A small network was trained on made-up records. Each row is its average activation on records with the value named, seen along a few directions.
Related values have similar rows: they may be neighbours, one step apart, or belong to one group.

Other fields vary at random and push rows far along one fixed direction, the same in every table; ignore that.

Field Dadu:
u5: [ 1.04  1.81  0.59  2.94  0.42 -0.05  3.03  1.83 -1.29 -0.05  4.44  0.14]
u4: [-0.91 -0.47 -2.67 -2.31  0.44  0.17 -2.06 -1.75  1.59  0.78 -5.70  1.88]
u17: [-0.67  0.70 -0.81  0.56  0.14  0.09  0.70  1.28  0.19  0.58 -0.80  1.05]
u12: [-1.95  0.23  0.37  0.40  0.56  0.90  0.38 -0.88  0.65  0.31  0.36  0.56]
u13: [-1.39  0.10  0.85  1.32  0.21  0.49  1.24  0.88 -0.23 -0.23  2.64  0.57]
u10: [-0.48 -0.54  0.58 -0.93  0.00  0.74  1.35 -1.43 -0.31 -0.29 -0.82 -0.84]
u1: [ 0.11 -0.51 -0.75 -0.70  0.78 -0.51 -3.20 -1.36  1.16 -1.05 -2.74  1.06]
u9: [ 1.23  0.13 -0.83  1.43  0.25 -0.70  1.62  1.78 -0.62  0.40  1.74  0.82]
u8: [ 2.52 -0.44 -0.75  1.78  1.24  0.01  1.18  0.50 -1.37  0.70  3.13 -0.47]
u7: [-2.17 -0.41  0.25 -1.09  0.13  0.01 -0.39 -2.19  0.40 -0.69 -3.01 -0.11]
u14: [-0.34 -0.80  0.98 -0.18 -1.00 -0.13  0.82 -0.86  0.42  0.50 -0.60 -1.70]
u3: [ 1.37 -0.50  1.34  0.72 -1.84 -0.03  1.19  0.05 -0.92  0.19  1.25 -0.92]
u16: [-1.28 -0.80 -2.40 -3.46  1.38  0.31 -4.27 -2.52  2.09 -0.70 -7.16  1.71]
u6: [ 1.58  0.25  2.11  0.26 -1.02  0.04  1.17  1.33 -1.08  0.28  1.71 -1.76]
u2: [-0.82  0.48 -0.35 -1.80 -0.77 -0.25 -2.67  0.55  0.29  0.13 -0.13  0.13]
u15: [ 0.67  0.34  1.04  0.22 -1.49 -0.72 -0.28  1.68 -0.51 -0.11  2.29 -1.34]
u11: [ 1.47  0.43  0.45  0.84  0.56 -0.39  0.19  1.08 -0.47 -0.75  3.41 -0.78]
Dadu is arranged as a ring.
List every value one step from u14, in the order listed. -> u10, u3
List every value one step from u16, in the order listed. -> u1, u8
What is the length, in steps, of the shortest route from u7 to u2? -> 6

Field Defeg:
g1: [-0.58  1.41  4.54 -0.38 -3.57 -0.08  3.01  0.46 -0.82 -0.34  1.81 -2.49]
g3: [ 0.01  0.95 -0.53 -1.06  0.01  0.63 -0.42 -0.53  0.13  0.62 -1.81  0.27]
g4: [-2.44 -0.57  1.16 -3.67 -1.51  0.86 -0.95 -3.04  2.64  1.18 -8.48  1.71]
g2: [ 3.01  2.48 -1.55  4.09  1.65 -1.07  0.39  5.36 -1.44  0.02  7.18  1.64]
g7: [-0.48 -1.40 -2.28 -1.17  0.88  0.12 -3.27  0.30  1.04 -0.07 -1.65  1.25]
g6: [ 0.51 -0.61  3.53  6.82  0.92  0.55  9.04  0.13 -3.60  0.19  9.76 -2.98]
g5: [-0.04 -2.26 -4.87 -4.63  1.62 -1.00 -7.79 -2.68  2.06 -1.61 -6.81  0.60]
Defeg is arranged as a tree with 2 forks.
What is the length, in steps, of the shortest route from g3 to g5? -> 2
